A small network was shown many inputs. Here are its activations along a few directions, one row for each input.
Each table varies a few parts of the input and shows all the possible inputs, shuffled.
Descriptions start from the smaller parts, as in this example, which fits no table here: one of 6 places along a line, together with either a single point or (one of 2 separate values, together with one of 5 places around a ring) or one of 11 places around a ring.
Shared parts are said once, and a part with two or three values counts as separate values.
In the rows, 128 means zero.

Other details of the inputs shift rows strongly along two fixed directions, in all tables alike. That doesn't count.

A family of inputs:
r1: [114  99 148 160 147 151  97 145 183 129 120 117 126  61 123]
r2: [143 142 113 102 134 106 152 104  89 135 147 146 131 209 148]
r3: [167 142 115  85 101 162  62 223 144 132 136 124  41 156 150]
r4: [135 115 137 141 124 108 137 102 122 143 127 140 143 147 145]
r5: [148 117 133 117 113 143  93 159 147 127 120 128  97 141 144]
r6: [155 123  71  62 130 131  99 168 124  98 139 113  92 185 130]
r7: [123  90 157 156 129 143  99 126 170 131 103 123 135  84 140]
r8: [119 142 154 165 138 145 121 132 140 123 140 119 115 105 108]
r9: [112 125 183 179 143 133 131 116 138 164 136 138 140  89 144]
r10: [129 139 164 169 131 139 119 130 132 129 138 133 115 111 118]
r11: [129 149  69  46 176 120 158  98  92  87 158 125 128 235 127]
r12: [104 134 153 153 159 125 149 100 123 150 148 127 148 122 136]
r13: [136 110 134 167 117 135  91 163 163 123 117 112 109  76 103]
r14: [141 157  77  91 145 120 136 138 100  97 157 112 101 194 100]
r15: [152 127  64  68 131  88 148 103  81 116 143 128 133 231 138]
r16: [154 144 104  92  85 110 156 145 102 115 122 118 140 142 104]
r17: [108 113 116 141 167 100 163  72 122 133 135 121 174 134 121]
r18: [174 128  70  89  94 133  63 239 146 150 146  99  44 131 133]
r19: [ 73 169 125 123 141 108 171  37  84 136  83 160 214  72 171]
r20: [130 135  82  72  67 143 159 166  85 129 133 137 118 170 114]
r21: [ 97 155 131  87 153  87 167  45  76 144  89 159 177  98 164]
r22: [114 120 126 157 154 118 139  98 135 107 127 118 151 118  95]
r23: [143 129 169 177 103 149  89 166 157 138 126 131  93  89 123]
r24: [132 115 165 179 118 126 122 102 144 123 114 138 141 105 117]
r25: [134 150 119  92 148 155 110 156 134 119 149 121  91 161 135]
r26: [ 84 106 173 166  67 133 170 112 135 136 106 162 188  87 117]
r27: [106 130 169 143 168 137 151  74 129 125 127 145 159 142 142]
r28: [146 107 139 142  69 149 119 215 169 135 104 103 105  30 111]
r29: [141 105 151 177 107 136  89 149 163 131 109 118 113  74 113]
r30: [ 97 124 129 143 178 106 178  56 112 135 144 125 176 142 125]
Description of these inputs: either one of 2 separate values or one of 4 places along a line or (one of 3 separate values, together with one of 8 places around a ring).
Which of the alternatives is r19?
Answer: one of 2 separate values

A family of inputs:
r31: [173 111 104 101  86 135  96 196 135 133 125 132  78 157 132]
r32: [135 135  94 104 152 130 109 153 132 129 137 108 110 118 122]
r33: [ 90  86 172 179 146 136 159  76 161 102 113 119 183 108 109]
r34: [147 136  84 100 139 132 103 186 140 135 138 105  75 131 123]
r35: [151 123  99 105 131 121 131 155 122 108 163 106 104 174 108]
r36: [152  97 144 160  96 137  87 173 158 156 117 125 106  83 130]
r37: [121 107 115 112 145 118 171  90 113  83 147 124 160 192 105]
r38: [ 91 133 162 168 184 124 145  49 119 130 119 152 165 104 145]
r39: [142 123 110 112 110 124  86 153 146 137 112 126  99 105 151]
r40: [130 164  97  71 156 134 100 156 107 117 151 138  83 163 150]
r41: [115 140 159 151 151 152  82 140 149 148 122 136 100  70 152]
r42: [120 129 110 123 176  98 160  79 108 117 140 116 166 158 117]
r43: [ 94 126 162 171  77 136 136 153 137 178 123 147 129  39 122]
r44: [144 123 107 119 114 117 106 136 123 140 121 122 113 142 141]
r45: [159 130  83  83 122 125 134 169 119 104 164 109  88 194 107]
r46: [160 159  75 136  79 119  99 204 129  96 153 108  93 137  74]
r47: [107 118 204 199 152 138 140  76 143 142 129 133 167 105 128]
r48: [ 97  82 168 164 126 134 155  75 143 106  93 155 191 128 123]
r49: [116 136 167 171 148 142 102 130 149 152 129 132 108  78 148]
r50: [119 141  75  63 174 119 143 102 104 106 138 119 143 171 118]
r51: [106 113 127 164 136 126 202  43 101  83 104 119 185 122  64]
r52: [140 140 154 144 119 147 110 164 150 136 144 130  85 141 126]
r53: [159 121  96 102 107 115 112 150 114 138 129 124 107 171 142]
r54: [130 109 140 141 111 142  75 144 171 148  91 116 114  57 155]
r55: [131 121 188 174 116 171 100 147 172 146 133 141 112  92 120]
r56: [116 134 180 191 149 144  99 133 149 160 131 122 119  70 142]
r57: [142 174  93  53 100 125 155 151  83 116 114 134 133 141 150]
r58: [160 138  79  86 128 116 130 166 116 114 164 104  91 184 114]
r59: [139 106 127 128 125 108 151  87 109 120 125 138 168 178 130]
r60: [104 116 144 151 161 143 106 121 163 138 109 110 144  57 116]
r61: [124  76 176 176  97 152 102 152 171 136 101 144 139  78 126]
r62: [116 149 116  86 102  83 192  86  62 127 119 153 166 165 116]
r63: [ 90 139 145 158  83 154 132 152 129 170 119 136 140  56 137]
r64: [110 145 135 103 153 127 177  69 102  94 142 149 159 230 120]
r65: [123 149 121  74 117  79 195  68  68 108 104 151 182 160 134]
r66: [135 127 112  94 115 131  85 150 153 125 109 128 108  96 154]
r67: [ 92 152 127 122 135 122 211  62  85 128 118 149 208 120 150]
r68: [133 112 129 143 120 120 110 127 147 144 105 126 127 102 155]
r69: [114 114 130 145 163  97 162  85 133 124 135 120 160 139 117]
r70: [163 164 100  87 130 130 101 167  95 133 160 120  66 200 141]
r71: [156 147 139 136 120 147  94 173 134 145 156 122  73 137 133]
What do these inputs look like to the network?
Answer: either one of 2 separate values or one of 6 places around a ring or (one of 3 separate values, together with one of 11 places along a line)
Change only the place on the line of 11 in r37. List by row number the other rows that result.
Answer: r32, r33, r34, r35, r42, r45, r50, r58, r60, r69
Change only the choice among 3 separate values in r31. List by row number the other rows that result.
Answer: r45, r52

A family of inputs:
r72: [ 84  78 224 247 160 143 120  77 200 157  99 129 180   5 126]
r73: [114 123 121 112 129 102 190  55  87 110 118 149 189 180 127]
r74: [ 95 133 137 131 157 106 179  42 100 124 113 146 195 129 135]
r75: [129 137 134 139 107 151  85 190 155 155 114 118  89  46 138]
r76: [160 137  94  95 127 133  91 177 127 122 149 115  73 170 131]
r77: [125 103 187 205 111 177  68 204 206 157 126 108  85  18 114]
r78: [115 124 132 135 165 117 167  67 113 104 142 131 165 178 114]
r79: [127 108 148 154 146 137 110 131 160 139 128 119 123  99 132]
r80: [104 120 123 117 141  94 203  33  85 105 117 150 208 178 123]
r81: [154 134 106 104 134 128 106 155 126 118 144 119  92 171 128]
r82: [154 163  76  58 102 131 100 194 103 131 141 123  69 163 142]
r83: [132 137 103 102 157 111 155  83  96  98 148 130 141 214 120]
r84: [158 146  85  86 125 133 106 174 118 110 156 116  76 194 117]
r85: [152 156  94  71  98 136 100 188 109 134 138 130  78 162 150]
r86: [152 126 134 136 120 147  80 188 156 133 137 114  73 113 126]
r87: [164 152  59  53  91 122 115 190  99 115 139 119  82 181 124]
r88: [ 99 120 128 135 144  99 192  43 100 110 112 138 207 133 120]
r89: [133 135 145 136  95 154  81 195 156 157 119 127  86  61 145]
r90: [ 94  92 199 213 113 138 132 105 175 153  90 134 176   6 122]
r91: [114 138 131 130 138 102 180  68  89 128 132 144 173 160 127]
What do these inputs look like to the network?
Answer: either a single point or one of 9 places along a line or (one of 2 separate values, together with one of 5 places along a line)

A family of inputs:
r92: [132 157  64  22  85 127 150 161  67 120 146 148 107 215 132]
r93: [151 153 123 118 115 170  79 239 155 145 156 106  43 108 127]
r94: [113 135 164 163 147 117 144  86 114 131 136 150 140 139 135]
r95: [124 138 103 126 147  96 180  72  86 114 149 125 155 203  99]
r96: [ 97 120 133 132 177 104 162  42 100 167 101 141 178  88 166]
r97: [123 133 154 161 102 119 162  98 121 129  92 139 185  67 130]
r98: [106 111 163 159 152 156 121 124 171 126 122 114 140  70 130]
r99: [128 121 101 125 136 126 117 133 133 106 130 107 121 108 110]
r100: [146 141 123 123 118 147 109 194 140 142 159 115  68 147 127]
r101: [117  81 154 183 132 121 119 117 167 129 104 122 156  72 106]
r102: [118 140 134 134 141 102 100 138 151 175 114 119 133  37 166]
r103: [101 130 128 129  85 145 130 142 120 147 115 150 147 102 143]
r104: [124 116 128 114 163 102 163  35 106 102 117 154 180 202 138]
r105: [133 107 158 186 110 131 112 146 156 151 126 111 122  86 107]
r106: [ 93 104 194 164  95 134 162 107 148 144  90 144 171  37 117]
r107: [140 148 115 108 125 169  84 213 150 128 153 104  67 115 126]
r108: [142 113 118 114 124 155  87 191 167 122 128 110  88 113 132]
r109: [124 149 121 103 152 131 118 102 118 108 121 130 130 155 138]
r110: [126  93 139 163 136 104 147  84 128 126 122 126 169 137 106]
r111: [104 124 157 192 147 129 145  94 146 139 125 121 158  73 100]
r112: [147 118 145 144 112 148 103 182 155 147 149 112  88 125 131]
r113: [172 116 122 118  93 159  64 233 166 145 147 110  58 126 136]
r114: [119 131 133 160  69 137 113 158 140 148  99 133 136  66 148]
r115: [162 156  92  72 126 106 132 126  77 113 158 140  95 244 140]
r116: [110  89 128 158 147 112 142  91 150 107 107 123 166  95 109]
r117: [146 177  89  69 144 121 123 145  77 110 157 138  89 214 133]
r118: [121 123 170 148 100 122 167 107 127 128  94 138 170  63 117]
r119: [167 123 136 125 101 141  74 178 148 142 137 134  76 137 144]
r120: [127 167  95  73 162 117 142  95  72  99 145 138 124 218 132]
r121: [115 136  99 125 153 113 156  82 107 103 143 122 155 143 100]
r122: [153 119  95  82 133 130 125 149 130 110 141 124 108 194 132]
r123: [114 127 118 102 167 107 162  35 102  94 115 147 174 199 139]
What do these inputs look like to the network?
Answer: either one of 2 separate values or one of 6 places around a ring or (one of 3 separate values, together with one of 8 places around a ring)
Which of the alternatives is r102?
Answer: one of 2 separate values
Start at r92 and move only the place on the ring of 6, one step at a time. The first step leads to r103. Which rows follow, in order?
Answer: r114, r97, r118, r106
Change only the place on the ring of 8 in r104. List by row number the other rows that result.
Answer: r94, r109, r115, r117, r119, r120, r123
